Questions about the grid below.
1) Report the entry in the top-right corner.
2) Report the last entry, reading row by row.
3) Report the first entry, reading row by row.
4) Report the 3rd entry on the main diagonal.
5) Report the second largest entry.
6) Report the fifth entry, reading row by row.
7) Report the entry just left of the largest entry.
8) Report the third-last entry, reading row by row.
[[130 126 129 128 129 128 128 126 126 128 129 128 129 126]
 [117 121 129 118 119 128 121 125 120 124 118 124 117 123]
 [125 123 133 123 124 130 126 125 124 130 124 128 123 123]
 [121 150 109 119 116 104 107 151 149 104 116 105 142 143]
 [116 126 129 113 113 120 114 130 126 118 114 116 122 124]]
1) 126
2) 124
3) 130
4) 133
5) 150
6) 129
7) 107
8) 116

Read these off the table that follows. Counting starts at 1.
1) What is the entry in the bottom-left corner?
2) What is the top-right entry?
3) What is the entry in row 2 and column 1?
4) What is the entry directly above 122?
5) What is the bottom-right entry?
6) What is the entry at row 2, column 2?
7) What is the entry directly above 147?
8) What is the entry just right of 137?
[[127 133 120 130 133 131 134 123 130]
 [119 123 157 137 113 135 145 147 119]
 [120 123 154 135 119 122 141 143 118]]
1) 120
2) 130
3) 119
4) 135
5) 118
6) 123
7) 123
8) 113

Read these off the grid that follows. Rows and columns are numbered from 1.
1) What is the smallest entry?
2) What is the entry in the bottom-right corner?
3) What is the entry at row 3, column 1?
4) What is the entry in the bottom-left corner?
5) What is the entry just left of the smallest entry?
6) What is the entry in the top-left corner?
7) What is the top-right entry?
[[124 127 107 128 141 143 114 137 131 144 117 139 142 134]
 [124 131 111 132 138 140 116 131 130 141 122 141 143 135]
 [131 132 132 122 120 118 127 121 129 120 127 123 120 117]
 [128 127 128 126 127 127 128 127 128 127 127 127 127 128]
 [131 126 131 122 130 125 128 126 129 124 126 126 121 125]
 [131 126 142 118 114 109 133 115 125 109 130 114 108 115]
 [130 130 128 124 127 126 129 127 130 128 127 125 126 126]]
1) 107
2) 126
3) 131
4) 130
5) 127
6) 124
7) 134

M =
[[127 126 124 129 125 149 145 128 130 117 132 115 127 130 135 132]
 [130 126 122 132 122 150 144 128 131 118 130 116 126 127 137 131]
 [128 126 124 129 124 150 145 129 130 117 132 115 127 129 135 132]
 [129 126 123 130 123 151 145 128 130 117 131 115 127 128 136 131]
 [129 126 123 131 123 151 145 128 130 117 131 115 126 128 136 131]
 [130 126 123 131 122 150 145 128 130 118 130 116 126 127 137 131]
 [128 126 124 130 124 150 146 128 130 117 131 115 127 129 136 132]
 [127 127 125 128 126 147 144 128 129 118 132 116 128 130 134 132]
 [127 126 124 128 125 148 145 128 129 117 132 115 128 130 134 132]
 [131 126 122 132 122 149 143 128 131 119 129 117 126 126 137 131]]
Indices start at 1.
The entry in row 3 and column 1: 128
The top-right entry is 132
The entry in the bottom-left corner is 131
The entry at row 3, column 3 -> 124
Report the entry at row 2, column 1.
A: 130
Report the bottom-right entry.
A: 131
The entry at row 1, column 3 is 124
Report the entry at row 1, column 2.
A: 126
The entry at row 2, column 3: 122
Report the entry just left of 148.
A: 125
The top-left entry is 127
Report the entry in row 3 and column 2.
A: 126

A =
[[ 99 133 135 108 134 110 135 135 111 134 102 111 134 106 125]
 [155 123 121 148 121 147 122 121 145 123 153 145 122 150 131]]
Counting starts at 1.
The entry at row 1, column 2? 133
The entry in row 1 and column 3 -> 135
The entry directly below 110? 147
The entry just right of 155? 123
The entry in the top-left corner? 99
The bottom-left entry? 155
The entry in the top-right corner -> 125
The entry just left of 150? 122
The entry in the bottom-right corner? 131
